Each row below holds a small network's activations on one input, seen along a few directions.
Each table varies a few parts of the input and shows all the possible inputs, shuffled.
Descriptions start from the smaller parts, as in this example, which fits no table here: one of 3 separate values, together with either a single point or one of 11 places around a ring or (one of 5 places around a ring, together with one of 6 places along a line).
Shared parts are said once, and a part with two or three values counts as separate values.

A family of inputs:
R1: 1 0 -29 10 1 -12 15 7 -15 -11 -14 7 -7 1 -7 -12 1 2
R2: 16 37 -53 32 -21 -25 15 19 -16 -10 15 13 51 22 38 6 19 -45
R3: 6 -22 34 -14 4 22 -19 -6 17 1 10 -2 -11 0 1 16 -5 -3
R4: -9 -6 38 -22 9 13 -15 -8 12 11 6 -7 -9 -12 -6 1 -7 12
R5: -21 0 -22 7 21 -17 20 6 -10 -4 -10 3 -13 -13 -1 -13 -2 17
R6: 0 4 -32 11 -4 -13 14 2 -18 -6 -17 0 -8 4 -11 -13 4 8
R7: -10 12 -27 7 1 -16 17 3 -16 -2 -23 3 -6 -4 -16 -22 0 16
R8: -20 7 -23 -1 18 -20 19 6 -18 1 -14 1 -13 -17 -7 -22 -1 17
R9: 14 -17 31 -10 -11 21 -17 -9 15 1 9 -4 -4 1 -4 14 -6 -3
R10: 0 -4 35 -12 -7 15 -16 -12 15 10 -2 -6 -4 -2 -13 1 -5 10
R11: 27 20 5 7 -27 8 -16 2 11 9 39 2 50 23 39 30 13 -49
R12: -10 -15 40 -13 14 16 -13 -8 22 6 10 -7 -10 -9 0 10 -9 12
R13: 11 -11 30 -10 -11 19 -18 -13 11 6 2 -6 -3 7 -12 11 -2 2
R14: -4 -5 -27 8 13 -12 13 12 -10 -11 -12 4 -12 -3 -2 -9 -1 5
Question: Describe the family of inputs behind these rows.
Answer: one of 2 separate values, together with either a single point or one of 6 places around a ring
Question: Start at R13 and move only the place on the ring of 6, one step at a time. The first step leads to R9. Which rows follow, in order?
Answer: R3, R12, R4, R10

A family of inputs:
R15: -8 11 -9 2 4 -9 6 1 -5 3 -5 -2 5 -1 2 -7 2 3
R16: -16 -21 31 -15 17 14 -9 -11 12 2 -12 -6 -30 -11 -23 -5 -12 31
R17: -4 11 5 2 -2 -2 -4 0 3 5 5 -1 13 2 5 0 2 -5
R18: 17 -1 6 1 -8 10 -8 1 8 2 18 4 17 11 15 20 3 -24
R19: -3 1 -34 12 10 -15 17 11 -16 -8 -11 8 -6 1 -1 -10 1 3
R20: 8 2 -5 10 -7 -3 1 4 1 -3 5 3 12 6 9 7 3 -12
R21: -7 6 -22 5 3 -13 12 2 -16 0 -13 3 -6 -4 -10 -15 1 11
R22: -11 6 -30 8 13 -18 18 11 -13 -8 -8 5 -7 -11 7 -13 2 4
R23: -19 -21 18 -15 23 4 2 -7 3 -1 -21 -4 -40 -20 -28 -16 -12 35
R24: -2 2 -30 8 -2 -12 12 5 -19 -11 -18 3 -8 2 -13 -14 1 8
R25: 22 -1 9 -3 -19 12 -13 -1 6 -3 9 -2 10 9 7 13 3 -19
R26: 13 2 17 -7 -13 12 -12 -5 6 8 14 1 14 5 7 12 3 -16
R27: -13 10 -23 4 12 -16 12 6 -13 2 -11 1 -5 -5 -3 -16 1 9
R28: 7 7 17 -8 -6 8 -13 -2 9 8 14 0 17 5 13 11 4 -16
R29: 12 0 -2 7 -16 2 -4 -1 -1 -2 2 -4 7 10 -1 3 1 -7
R30: 1 8 -11 4 -8 -5 7 -2 -5 2 -7 0 4 0 -4 -6 2 4
R31: 1 4 -22 11 0 -7 9 6 -5 -7 -4 6 4 6 5 -1 4 -5
R32: 0 3 -3 5 2 -4 2 5 3 0 14 0 9 0 17 5 1 -9
R33: 3 -1 -14 8 -7 -6 5 -1 -10 -5 -7 -3 -1 7 -6 -3 2 1
R34: -6 -23 45 -17 11 19 -16 -11 20 8 1 -9 -23 -10 -16 2 -12 21
R35: 8 3 10 -5 -4 7 -5 1 8 2 22 2 17 2 22 18 3 -21
R36: 7 8 5 3 -14 0 -5 -2 2 3 2 -1 11 3 -1 1 2 -2
R37: 2 -23 57 -28 6 32 -24 -15 27 8 8 -6 -17 -5 -12 14 -11 9
R38: -10 6 -16 6 7 -10 10 5 -5 -5 2 3 4 -3 12 -2 3 -3
Question: Changing only one part turns R35 into R32. The same change can be made to R37. Which row results?
Answer: R34
Question: Describe the family of inputs behind these rows.
Answer: one of 4 places along a line, together with either a single point or one of 5 places around a ring
Question: Change only the place on the ring of 5 in R27. List by row number the other rows that result.
Answer: R19, R21, R22, R24
